These are the activations of a small network on made-up records, seen along a few directions, one row for each record.
Records have a field called Zut. Each example row is followed by its value.
The largest differences between rows may come from other fields.
In the rows, zero is written as 500.
Strong random noise was added to every row along 7 fixed directions; ignore it. To show where, here is one row again and again, with new noise each time:
[475 567 316 415 611 487 432 487 645 430 526 604 763 522 437 257 325 288
 505 285]
[576 727 474 517 479 338 383 519 400 316 385 414 343 616 516 335 448 505
 608 619]
[581 368 457 603 360 541 235 663 496 534 446 541 379 407 671 355 429 592
 336 426]
[570 627 501 483 507 387 403 570 436 391 467 434 457 574 550 363 477 466
 494 479]
[566 840 633 536 607 226 593 591 248 323 609 310 407 572 494 381 570 528
 373 536]
[394 244 329 308 616 610 406 232 731 614 149 392 676 472 441 361 488 453
 787 546]
[394 461 533 599 392 661 636 439 622 636 611 646 390 132 306 552 410 657
 328 586]
[577 467 605 435 287 653 490 612 643 533 567 645 380 420 468 675 501 445
 437 490]
[567 643 521 472 663 326 537 611 394 400 593 368 629 578 538 339 580 390
 318 361]

[480 578 493 510 548 517 672 574 534 520 793 638 670 427 382 489 408 381
 269 336] -> g7
[555 247 513 329 622 548 502 489 591 577 394 366 715 594 625 546 700 339
 458 389] -> g1
[373 306 372 608 436 497 351 430 458 546 584 748 622 405 661 374 248 524
 398 396] -> g8
[566 467 369 600 577 476 531 566 557 450 466 448 554 476 431 381 581 467
 360 511] -> g7
[421 249 691 272 631 575 542 454 508 716 517 354 726 454 625 593 583 500
 495 271] -> g1
[542 212 565 534 479 540 502 600 434 646 473 406 458 480 658 607 688 599
 326 516] -> g4
[374 181 546 430 377 607 438 326 532 647 507 682 582 445 638 696 424 497
 512 493] -> g8
[346 617 387 470 496 602 599 313 653 527 527 645 559 392 267 494 301 482
 703 526] -> g7
[628 747 495 686 544 250 426 716 268 272 560 421 382 653 601 321 529 525
 330 473] -> g4
[423 416 516 505 584 283 556 224 272 451 442 487 573 636 599 554 567 492
 657 730] -> g3
[372 498 585 530 368 464 692 258 431 489 668 804 474 435 407 760 404 485
 592 737] -> g3
[372 549 269 908 633 376 586 349 363 457 377 452 390 314 359 244 525 746
 257 835] -> g2
[465 520 334 746 389 271 385 247 242 339 433 728 333 556 585 452 318 582
 657 919] -> g6
[747 538 409 588 634 298 527 678 329 325 354 250 503 812 619 431 889 352
 333 598] -> g1
[624 803 364 729 488 429 614 672 463 330 710 661 421 495 380 423 487 364
 237 593] -> g5
[508 873 474 531 446 301 435 451 345 242 517 606 398 769 488 487 341 413
 689 616] -> g2
[693 595 546 385 412 408 316 669 476 353 452 437 419 769 704 539 579 356
 632 459] -> g5
[514 552 498 642 622 383 516 561 370 516 563 373 503 400 582 355 574 589
 286 489] -> g5
[443 309 236 672 588 526 433 430 553 546 350 545 637 484 511 340 528 498
 366 560] -> g2
[209 382 753 300 680 404 916 113 366 654 747 543 813 390 400 783 548 481
 567 535] -> g3
[661 370 544 616 423 484 366 773 391 494 501 454 388 579 732 528 679 525
 249 417] -> g4
[555 679 361 538 514 349 641 439 482 244 581 685 601 759 429 556 532 185
 533 643] -> g8

Which value of Zut does each new row have?
[442 325 458 508 596 486 450 423 438 582 386 406 606 525 630 470 578 538
 420 544] -> g2
[388 253 357 582 617 649 663 335 700 633 499 597 711 365 366 585 638 427
 317 555] -> g2
[418 353 502 539 555 598 699 450 630 617 601 558 592 327 376 611 563 520
 356 481] -> g4
[512 586 539 576 422 580 648 526 556 496 522 522 378 389 312 618 573 559
 460 608] -> g7
[435 607 599 597 466 392 369 480 295 479 477 386 283 384 562 327 327 799
 543 558] -> g7
[419 615 494 528 661 501 894 337 522 536 631 435 578 397 242 606 641 488
 431 692] -> g7
[341 746 400 602 590 366 497 267 377 469 397 424 384 389 385 271 288 708
 721 717] -> g5
[366 678 470 424 589 411 559 313 483 414 387 458 506 542 342 409 364 546
 778 569] -> g4
